A small network was trained on made-up records. Each row is its average activation on records with the value named, seen along a few directions.
Related values have similar rows: they may be neighbours, one step apart, or belong to one group.

Other fields shift rows strongly along one fixed direction, in all tables alike. That doesn't count.

Dani, 14 values:
t11: [  8 -80 -26 -44 -49 -37  10  89 -32  47  64  16]
t2: [-20 -97 -15 -75 -56 -70   9  92   5  40  95 110]
t13: [-16 -13   1 -32 -16 -18  -2  16  17 -15  19  84]
t1: [ 10  41  -8  32  64  84 -29 -86  39 -33 -61 -42]
t12: [ 20  74  28  50  31  19  12 -39  -7 -15 -57 -66]
t5: [   7   96   19   79   60   57    3  -90  -20  -41  -73 -101]
t14: [ 15  42  10  41  35  41 -10 -44  -1 -30 -43 -81]
t8: [ 14  -6  17  -3 -40 -53  31  42 -36  36  27  -6]
t3: [-11 -52 -24 -22 -31 -38 -19  45 -10  34  44  -3]
t7: [ -4  21  -5  14  37  40 -12 -44  23 -30 -31   2]
t10: [-11 -16 -12  -9 -13  -2 -20  -1   2   8   8  -9]
t4: [  3   1  10   0 -30 -34  27  39 -29  49  21 -23]
t6: [ -7  11  12   2  26  31  -6 -37  32 -36 -36  42]
t9: [ -7 -23  -8 -32 -16 -20   5  18  18 -12  22  78]
The values of Dani form a line.
Question: Which values are neighbours of t11? Give them in the order they are listed.
Answer: t14, t3
Question: Which values are neighbours of t8? Give them in the order they are listed.
Answer: t12, t4

Ful, 14 values:
m10: [  1  50  12  26  39  45   2 -61  30 -54 -56   8]
m13: [  3  23  16  20   0 -13  16  -5 -26  -8  -7 -24]
m11: [ 14 -24  12 -24 -43 -58  24  70 -20  36  42  22]
m2: [  1  16   4   7  16  22  -5 -32  20 -30 -27  16]
m3: [  8  -1   4  14  -7  -5  13  11 -18  26  19 -32]
m6: [  0 -20   2 -24 -41 -51  17  44 -24  46  37   2]
m7: [ -1   3  -1   1  19  23 -14 -23  14 -20 -16  10]
m5: [ -9 -28 -19  -3   8  12 -24  -6   8   4  10 -11]
m4: [ -2 -86 -28 -49 -62 -58   3 106 -33  71  87  24]
m14: [ -1  46  11  17  35  44  -2 -61  23 -48 -60   5]
m9: [ -3   9  14   7  -9 -25  14  13 -19  19  10 -11]
m8: [-11 -45 -14 -26 -12 -10 -17  22   8  11  30  25]
m1: [  6  53 -13  45  57  71 -24 -76  17 -34 -59 -83]
m12: [ -7   4   1 -11   1   3  -2  -3  20 -19  -9  47]
The values of Ful form a line.
Question: Which values are neighbours of m2? Give them in the order they are listed.
Answer: m7, m14
Question: Which values are neighbours of m13? Give them in the order they are listed.
Answer: m11, m9
Question: Fewest steps between m4 and m8?
Answer: 3

Zeni, 25 values:
f5: [ -2 -49 -20 -23 -10  -4  -8  25  11   5  26  23]
f4: [-13  -5  -9  12  10   4 -15  -7  -6 -26   1 -18]
f25: [  1 -24  -3 -15 -13 -15  15  37   0  -6  17  42]
f19: [  3  21   9  10  -5 -10   3 -15 -11  15  -6 -21]
f22: [  6  28  17  11   0  -1  23  -9  -9 -16 -18  -2]
f2: [-16  13  14  20   7  -3 -21 -24  -7 -26  -7 -17]
f10: [-13  -5   0  -8  -9 -25 -17   7   2  17  18   2]
f8: [-11  24   1   7  16  13 -17 -40  20  -7 -25   2]
f20: [ 14 -10   4 -16 -13 -10  13  31   0  40  16   7]
f3: [ -6 -43 -17 -21 -13 -18  -4  29  -2 -12  35  38]
f13: [ 21  12   2  11  13  30  12  -2  -7  -5 -25 -22]
f21: [ -1 -16 -17   5   8  18 -16  -3  -4  -1   7 -23]
f23: [ -8  18  13  16  -9 -17   8  -5 -17  -8  -7 -20]
f11: [  8  34  -6   4  21  40   1 -32  20  -1 -36   2]
f24: [ -3 -54   3 -54 -70 -82  26  92 -16  76  85  68]
f1: [ 18  79  11  52  57  63 -11 -91  15 -17 -71 -86]
f15: [  7 -19  -8 -20  -5  10   4  25   6   3  10  21]
f17: [  1  20   8   2   3   9   9 -21  17  -2  -9  23]
f18: [ -6 -16 -12 -11  -3  -8 -13   2   0  26  22 -10]
f6: [ 10 -14 -11   1  -8   2   3  19 -15  19  12 -28]
f16: [ -2   1  10  -7  -2 -14  14  10   4 -13   3  40]
f7: [  2  34   8  40  27  28   4 -37 -13 -42 -43 -52]
f14: [ -8  -1  12   3   7  -4 -17 -17  12 -28  -9  14]
f12: [  8  -8   2  -1  -7  -7  16  31 -14 -16   0   0]
f9: [ -9 -20 -10 -20  -2   2 -11  -5  15  22   6  19]
The values of Zeni form a network in which each value has 4 neighbours.
Question: Fewest steps between f23 and f4?
Answer: 2
Question: Which values are neighbours of f18? Give them in the order they are listed.
Answer: f10, f21, f1, f9
Question: Which values are neighbours of f15? Give them in the order they are listed.
Answer: f5, f25, f13, f11
Question: Which values are neighbours of f14? Give them in the order they are listed.
Answer: f2, f8, f3, f16
Each value of Zeni is a pair of two hidden parts, and every pair occurs once (5 first parts, 5 second parts).
Question: f5 and f3 share the first part; f5 and f21 share the second. Which value has the first part of f21 and the second part of f3?
Answer: f4
Question: f18 and f10 share the first part; f18 and f11 share the second. Which value has the first part of f11 and the second part of f10?
Answer: f17
Question: f25 and f16 share the first part; f25 and f7 share the second. Which value has the first part of f7 and the second part of f16?
Answer: f23
